These are the activations of a small neural network, seen along a few directions. Each row is one input.
Each table varies a few parts of the input and shows all the possible inputs, shuffled.
Descriptions start from the smaller parts, as in this example, which fits no table here: one of 2 separate values, together with either a single point or one of 11 places around a ring or (one of 4 places along a line, together with one of 5 places around a ring).
Shared parts are said once, and a part with two or three values counts as separate values.
In the rows, zero is written as 128.

Other details of the inputs vary at random and push rows far along two fixed directions, the same in every table; ignore that.
These rows show it; all are for the same input, with only those details redrawn:
[125 100 115 143 129 140 151 128 163 128 137 126 131 128]
[125 100 115 143 128 140 151 128 163 128 137 126 131 128]
[107 149 143 135 151 108 140 152 102 134 132 135 140 107]
[160 113 115 106  73 151 124 120 105 108 142  66 104 167]

Table:
R1: [159 140 130 120  79 143 100 110 141  93 107 105 111 174]
R2: [136 109 115 140 126 146 134 115 169 148 134 126 136 115]
R3: [178 114 110  96  63 160 107 110 108 125 143  76 108 163]
R4: [121 148 144 133 151 111 142 149  94 134 123 142 148  99]
R5: [111 164 134 130 163 113 134 145 100 137 124 133 149 103]
R6: [137  95 104 135 133 136 147 127 157 127 132 138 132 128]
R7: [123  90 114 135 120 127 134 125 165 146 138 133 128 127]
R8: [123  99 109 140 132 135 147 129 162 129 139 129 129 132]
R9: [116 116 125 141 136 149 139 106 168 118 101 152  98 148]
R10: [125 100 120 146 126 144 154 125 163 128 134 125 135 125]
R11: [120 148 140 131 155 106 140 152  94 133 125 145 144 101]
R12: [135 114 127 158 114 130 118 113 173  99 112 162 129 142]
R13: [159 116  98  98  82 153 116 108 109 112 129  63 115 173]
R14: [163 110 125 108  65 149 113 116 111 124 146  71 103 153]
R15: [144 158 142  98  90 124 101 130  67 128 138  75 110 127]
R16: [125 141 143 130 143 105 127 146 103 150 131 149 138  96]
R17: [111 162 127 128 167 109 129 146  99 138 126 134 145 108]
R18: [116 155 130 126 156 106 115 143 107 152 134 139 137 102]
R19: [159 150 134  89  88 114  95 137  46 128 139  89 105 142]
R20: [126 121 129 161 111 129 126 108 175 105 119 159 125 148]
R21: [126 140 147 133 139 108 130 143 104 151 129 146 141  93]
R22: [119 143 167 126 155 107 108 118 118 108 123 165 129 130]
R23: [107 149 143 135 151 108 140 152 102 134 132 135 140 107]
R24: [150 121 124 114 102 164 112 107 129 107  96 103  84 179]
R25: [113 101 103 133 132 133 146 118 165 128 126 120 133 128]
R26: [119 157 137 129 152 112 120 141 108 152 131 136 141  98]
R27: [141 159 131  89  95 114  92 135  60 127 142  79 102 135]
R28: [103 146 134 123 146  97 118 141 109 150 129 135 134 101]
R29: [121 108 113 140 130 146 151 117 166 125 131 119 134 117]
R30: [109 155 132 120 158 110 133 150  92 137 120 146 156 110]
R31: [135 116 144 128 144 137 121  98 184 114 116 147 123 149]
R32: [128 104 113 135 125 136 133 119 173 141 140 126 123 113]
R33: [172 114  97  92  76 163 116 115 106 107 140  75 110 173]
R34: [131 112 109 141 135 152 148 116 164 131 127 121 143 123]
R35: [132  97 106 130 125 139 131 120 162 148 133 141 140 128]
R36: [124 100 125 149 137 151 128 112 157 113 102 161 103 147]
R37: [119 158 141 128 154 122 139 147  97 136 124 143 156 101]
R38: [112 171 151 143 130 104 116 128 131 110 107 158 132 128]
R39: [138 101 105 131 128 142 130 123 163 145 140 143 132 125]
R40: [102 155 129 126 157 105 133 145 104 131 130 130 135 104]
R41: [104 157 135 129 154 110 137 144 105 130 128 127 138 100]
R42: [115 108 126 150 132 149 136 106 160 118 111 159 100 151]
R43: [134 120 129 149 117 140 115 120 180 102 109 158 135 144]
R44: [128 117 144 129 137 131 127  92 183 111 124 151 115 147]
R45: [132 107 144 128 141 143 115 103 177 107 122 156 129 148]
R46: [ 97 146 140 129 152  99 138 151  97 137 126 136 145 113]
R47: [115 136 138 125 145  97 124 145 100 153 126 151 142 103]
R48: [115 142 145 133 143 105 127 148 111 149 138 139 133 101]
R49: [148 154 133  87  94 114 109 140  35 113 126  81 119 150]
R50: [137 153 147 107 115 144  96 130  72 106  98 115  95 163]
R51: [114 149 167 130 151 105 116 113 123 114 131 162 123 135]
R52: [159 159 141  94  85 134 101 130  55 133 137  84 121 137]
R53: [111 141 138 130 147 100 122 150 110 149 141 143 130 104]
R54: [109 153 132 125 154 102 115 141 102 155 126 137 145 104]
R55: [138 106 106 133 132 152 148 124 160 128 131 136 142 127]
Changing only one part turns R13 into R46. The same change can be made to R34. Which row results?
Answer: R10
Changing only one part turns R40 into R17. The same change can be made to R28. Which row results?
Answer: R54
Describe the family of inputs behind these rows.
Answer: one of 5 places around a ring, together with either one of 3 separate values or (one of 2 separate values, together with one of 4 places along a line)
Start at R7 and move only the place on the line of 4, one step at a time. The first step leads to R53. Which rows follow, in order?
Answer: R48, R14
Change only the choice among 3 separate values in R50. List by row number the other rows that result.
Answer: R43, R45
Change only the place on the ring of 5 in R36. List by row number the other rows that result.
Answer: R9, R24, R42, R50
Change only the choice among 3 separate values in R22. List by row number the other rows that result.
Answer: R12, R36
